These are the activations of a small neural network, seen along a few directions. Each row is one input.
In each table, some parts of the input vary, and every possible input appears once, in random order.
A made-up example of a description, with smaller parts first: one of 4 places along a line, together with either a single point or one of 9 places around a ring or (one of 2 separate values, together with one of 5 places around a ring).
Shared parts are said once, and a part with two or three values counts as separate values.

A family of inputs:
x1: [-45 -74 -40  94 -15 -10   0  37 -25 -17  48 -27]
x2: [-82 -12  -4  20  -1  46  35  -2  45  43 -36  18]
x3: [ 12   2  10  50  25 -26 -79  29 -53 -33  90   1]
x4: [ 17  59  -2 -17 -14 -19   8  48  24 -28 -57 -16]
x5: [-12 -76 -46  57 -37 -16  13  29 -19  -1  37 -41]
x6: [-12 -18 -18 -58 -13  44  95 -40  46  22 -70   7]
x7: [ 51  25  36 -99  33  12   6 -83  -1  41 -26  46]
x8: [-33  38  57  24  68  37 -64 -31 -11  47  21  60]
x9: [-114  -14    6   52   19   54   18   14   34   37  -26   26]
x10: [ 64  -1   2 -29 -18 -40 -42  -7 -51 -28  60 -20]
x11: [ 24  30  39 -50  34  25 -28 -68   6  32  -5  61]
x12: [-43  60   8  60  27  -4 -39  79  19 -29 -28  -5]
x13: [ 90  -4   7 -66 -23 -51  -7 -30 -50 -33  41 -35]
x14: [ 38   5   5  21   1 -37 -62   9 -44 -31  80  -6]
x15: [ 46 -83 -50 -29 -53 -28  70 -10 -13 -12   4 -65]
x16: [ -5  37  49  -9  48  26 -50 -48   1  50  12  58]
x17: [-45 -14 -14 -18 -12  48  61 -23  48  26 -52  18]
x18: [ 18 -79 -51  18 -51 -17  37   5 -12 -20  20 -45]
x19: [ 46  55   1 -56 -19 -30  46  30  23 -31 -74 -27]
x20: [-14  64   4  35   2 -13 -17  60  32 -35 -38  -7]
Question: The inputs of x6 and x15 match in every part but one. If x17 is changed in the same way as x6 into x15, which row does it become?
Answer: x18
Question: Describe the family of inputs behind these rows.
Answer: one of 4 places along a line, together with one of 5 separate values
Question: Which other rows does x20 become when the choice among 5 separate values takes its other values? List them by row number.
Answer: x2, x5, x14, x16
Question: Which other rows does x1 become when the choice among 5 separate values takes its other values? List them by row number.
Answer: x3, x8, x9, x12
